A small network was trained on invented records. Each row is its activation on one of them, seen along a few directions.
After each row come some of the record's fields: MIDOD, FIBE, LER, NOFO.
The largest differences between rows may come from other fields.
Strong random noise was added to every row along 3 fixed directions; ignore it. To show where, here is one row again and again, with new noise each time:
14	-117	39	133	26	-62	-3	197	-198	75	122	-11	-197	-141	-63	-101	-158	-230	33	150	59	46	-144
-2	-23	2	138	-139	-88	230	-282	262	-65	-61	217	182	57	-71	18	256	128	79	-83	-67	-222	-9
67	-157	-58	125	-46	-148	-54	248	-322	116	164	105	-261	-19	-29	-95	-111	-201	34	127	79	60	-94
-126	-56	1	-37	-4	-99	140	-126	94	143	-41	4	57	92	-97	25	49	114	-36	-88	-149	-134	-195
-90	-221	-323	-260	-99	-395	-120	194	-482	505	111	158	-277	547	-11	58	-11	211	-159	-180	-182	-2	-233

414	-53	-329	127	-170	-67	-51	175	-199	-102	75	554	44	395	186	50	64	-80	-65	47	284	-38	549 -> (MIDOD nale; FIBE funel; LER buko; NOFO sipet)
126	21	-48	141	217	64	102	45	53	-137	-69	70	33	-140	32	-23	-109	-329	40	333	205	52	182 -> (MIDOD nale; FIBE funel; LER kul; NOFO sipet)
-269	-105	-2	-255	286	-131	29	24	-100	368	-11	-332	-167	-74	-129	-20	-160	-22	-27	113	-183	73	-441 -> (MIDOD zanu; FIBE funel; LER kul; NOFO sipet)
205	-164	-290	149	-80	-273	-51	83	-294	18	99	371	-267	1	73	-93	191	-209	249	276	257	90	136 -> (MIDOD zanu; FIBE funel; LER kul; NOFO sipet)
-48	-12	294	15	66	166	-127	124	-39	-17	28	-334	-132	-282	-67	-81	-219	-110	-12	37	-12	119	-184 -> (MIDOD kuvus; FIBE purol; LER kul; NOFO sipet)
-61	-15	-123	55	-225	-159	254	-196	60	163	8	304	258	415	-61	32	280	331	-172	-409	-197	-303	50 -> (MIDOD kuvus; FIBE funel; LER buko; NOFO sipet)
-89	190	158	-2	228	323	415	-413	719	-196	-305	-98	580	-33	-69	134	-4	68	-126	-31	-79	-284	137 -> (MIDOD nale; FIBE funel; LER buko; NOFO sipet)
5	-45	-245	-9	-26	-93	150	-19	-71	164	6	226	86	343	13	59	47	97	-88	-85	-71	-115	96 -> (MIDOD nale; FIBE funel; LER buko; NOFO sopit)
159	40	-395	-10	38	-136	-75	169	-195	-57	14	302	28	231	97	3	-3	-177	-40	169	159	40	340 -> (MIDOD nale; FIBE funel; LER lobas; NOFO sipet)
18	41	28	-45	202	226	31	89	74	-18	-68	-142	117	72	11	99	-301	-118	-141	90	30	-21	60 -> (MIDOD nale; FIBE purol; LER buko; NOFO sipet)
290	40	-129	12	117	107	-238	171	-32	-297	-28	71	15	-53	154	-35	-110	-235	18	298	279	189	383 -> (MIDOD nale; FIBE purol; LER lobas; NOFO sipet)
107	62	246	211	-158	130	95	-319	357	-302	-98	60	145	-290	-12	-43	282	81	194	-17	56	-57	112 -> (MIDOD kuvus; FIBE funel; LER kul; NOFO sopit)
-144	17	260	-365	-63	-41	-379	-119	-45	141	8	-411	-269	-74	36	-2	128	314	192	-133	-233	190	-395 -> (MIDOD zanu; FIBE funel; LER lobas; NOFO sipet)
270	-156	-175	227	-472	-160	-172	407	-574	104	295	487	-193	495	100	-56	8	11	-161	-320	117	-45	284 -> (MIDOD kuvus; FIBE purol; LER buko; NOFO sipet)
198	38	128	164	203	281	-115	216	43	-356	34	-167	-162	-596	79	-78	-206	-506	191	514	380	284	211 -> (MIDOD nale; FIBE funel; LER buko; NOFO sopit)
-191	-65	-342	-561	327	-215	-43	42	-191	492	-151	-159	-69	464	17	187	-163	212	-231	18	-195	86	-220 -> (MIDOD nale; FIBE funel; LER kul; NOFO sipet)
81	54	79	-145	-249	4	-398	92	-188	-30	63	-34	-101	132	97	0	93	165	-20	-235	-57	100	85 -> (MIDOD kuvus; FIBE funel; LER lobas; NOFO sipet)
167	-164	-51	343	-164	-235	6	-6	-217	-111	216	259	-312	-348	-24	-203	276	-247	449	318	169	101	-16 -> (MIDOD zanu; FIBE funel; LER kul; NOFO sopit)
-134	98	156	-87	321	261	106	-116	367	-158	-141	-352	160	-314	-61	75	-192	-127	-11	237	-14	46	-69 -> (MIDOD nale; FIBE purol; LER buko; NOFO sopit)
-61	-70	-267	-110	407	-182	134	95	-111	201	-16	-16	-94	-89	-45	2	-199	-307	39	424	79	79	-129 -> (MIDOD kuvus; FIBE funel; LER kul; NOFO sipet)
-59	39	275	-123	16	80	-222	73	-60	13	-20	-313	-159	-266	12	-28	-104	26	46	-39	-16	200	-137 -> (MIDOD kuvus; FIBE funel; LER kul; NOFO sopit)
101	-12	101	80	-355	-51	-343	170	-287	-85	177	44	-188	31	49	-78	96	178	70	-244	-36	100	54 -> (MIDOD kuvus; FIBE purol; LER lobas; NOFO sipet)
-131	96	204	-66	-128	79	147	-225	287	48	-112	-20	296	199	-25	81	135	363	-216	-448	-194	-206	19 -> (MIDOD kuvus; FIBE funel; LER buko; NOFO sopit)
24	79	-93	143	-47	47	308	-241	347	-183	-83	271	357	133	-24	131	164	61	-46	-50	-16	-255	216 -> (MIDOD nale; FIBE purol; LER buko; NOFO sipet)
206	101	216	-231	191	250	-688	402	-304	-236	54	-481	-431	-450	212	-61	-343	-290	210	402	263	551	64 -> (MIDOD nale; FIBE funel; LER lobas; NOFO sopit)
-348	186	581	-53	255	368	148	-332	578	-89	-213	-671	222	-651	-206	-26	-108	43	26	-58	-227	-34	-392 -> (MIDOD kuvus; FIBE funel; LER kul; NOFO sopit)
149	-5	22	65	181	159	-162	410	-229	-61	67	-92	-142	-104	64	-48	-423	-407	-129	229	247	166	144 -> (MIDOD nale; FIBE purol; LER kul; NOFO sipet)
64	-75	25	23	-225	2	-116	171	-250	109	138	81	-96	302	27	21	-49	137	-138	-264	-35	-28	25 -> (MIDOD kuvus; FIBE purol; LER buko; NOFO sipet)
-308	46	236	-53	-6	-27	76	-21	36	237	87	-284	-33	-29	-134	-76	-21	178	-68	-272	-307	-121	-402 -> (MIDOD zanu; FIBE funel; LER lobas; NOFO sipet)
9	-104	-295	-187	143	-228	4	67	-184	168	52	101	-117	143	55	53	-10	-60	68	215	39	98	-16 -> (MIDOD kuvus; FIBE funel; LER buko; NOFO sopit)
68	64	217	286	-33	213	316	-228	449	-263	-58	56	289	-301	-45	-87	120	-95	119	57	96	-208	127 -> (MIDOD zanu; FIBE funel; LER buko; NOFO sipet)
309	58	-111	94	-288	-20	-285	-40	-99	-281	30	269	-103	46	181	-27	279	42	312	68	156	132	328 -> (MIDOD nale; FIBE funel; LER lobas; NOFO sopit)
-72	92	172	-22	274	314	106	166	90	56	-51	-283	128	-78	-30	39	-440	-183	-222	26	0	-15	-33 -> (MIDOD nale; FIBE funel; LER buko; NOFO sipet)
-18	-143	-210	114	-117	-262	183	46	-195	243	97	308	-55	271	-77	-48	45	14	-68	-89	-63	-169	-98 -> (MIDOD zanu; FIBE purol; LER kul; NOFO sipet)
-243	63	-132	-216	415	37	194	-50	150	195	-193	-222	185	50	-107	116	-283	-76	-205	119	-126	-66	-193 -> (MIDOD nale; FIBE purol; LER kul; NOFO sipet)

Which values does each new row have?
183	-14	136	380	-276	43	91	1	41	-221	145	286	27	-61	12	-88	216	-63	40	-88	140	-88	259 -> (MIDOD kuvus; FIBE funel; LER buko; NOFO sipet)
-97	103	92	-121	-426	-39	-158	-306	140	-28	6	53	139	344	25	57	413	574	-4	-576	-310	-161	12 -> (MIDOD kuvus; FIBE purol; LER lobas; NOFO sopit)
-117	-121	-495	-290	53	-313	15	208	-415	471	77	196	-58	689	8	160	-101	173	-314	-153	-174	-76	-70 -> (MIDOD nale; FIBE purol; LER buko; NOFO sipet)
-11	98	-239	-192	-88	-94	-10	-242	174	19	-179	206	306	516	78	180	264	400	-126	-279	-172	-151	231 -> (MIDOD nale; FIBE funel; LER lobas; NOFO sipet)
-108	99	208	247	79	141	145	108	140	-106	47	-147	166	-307	-133	-189	-237	-253	-106	-26	-5	-125	-53 -> (MIDOD zanu; FIBE purol; LER lobas; NOFO sipet)
22	-11	216	218	-14	43	-19	36	-47	-121	71	-108	-173	-457	-51	-137	-3	-196	203	171	99	138	-89 -> (MIDOD kuvus; FIBE funel; LER kul; NOFO sopit)
284	88	149	232	-2	323	-276	449	-221	-294	144	-71	-116	-195	119	-126	-377	-386	-12	151	283	169	335 -> (MIDOD nale; FIBE funel; LER lobas; NOFO sipet)
-55	-12	301	144	30	187	75	-108	263	-175	36	-235	24	-438	-101	-53	-30	-118	170	124	-3	7	-140 -> (MIDOD zanu; FIBE purol; LER buko; NOFO sopit)
-47	23	-59	-386	139	-14	-197	-101	55	43	-159	-186	-27	118	75	171	-22	191	32	51	-74	139	-51 -> (MIDOD nale; FIBE purol; LER kul; NOFO sopit)
374	-72	-4	633	-568	-68	136	-32	-103	-343	253	660	48	126	47	-130	398	-23	185	-154	197	-225	405 -> (MIDOD kuvus; FIBE purol; LER buko; NOFO sipet)
-176	-106	-292	-72	-113	-306	333	-100	-98	449	23	301	111	576	-76	41	167	328	-195	-352	-239	-327	-162 -> (MIDOD zanu; FIBE funel; LER buko; NOFO sipet)
-34	-40	-239	-207	246	-76	12	70	-117	202	-96	-25	-47	182	14	83	-157	-98	-89	179	4	72	-32 -> (MIDOD nale; FIBE funel; LER kul; NOFO sipet)
-70	45	315	190	-30	206	57	66	55	-78	72	-218	40	-264	-79	-95	-168	-66	-31	-104	-24	-13	-98 -> (MIDOD kuvus; FIBE purol; LER buko; NOFO sopit)
54	56	129	77	278	261	9	78	161	-170	-89	-202	77	-266	-12	0	-293	-342	-42	275	145	58	69 -> (MIDOD nale; FIBE purol; LER kul; NOFO sipet)
-148	-140	-238	-141	3	-397	50	-77	-220	346	46	88	-190	126	-55	-46	187	134	108	11	-147	20	-267 -> (MIDOD zanu; FIBE funel; LER kul; NOFO sopit)
316	31	-135	-343	-197	-113	-543	3	-207	-120	-18	131	-211	270	313	119	255	269	224	12	111	300	260 -> (MIDOD nale; FIBE funel; LER lobas; NOFO sipet)
140	29	199	136	46	274	-101	178	14	-232	58	-102	-19	-177	70	2	-228	-234	-25	113	160	87	165 -> (MIDOD nale; FIBE purol; LER buko; NOFO sopit)
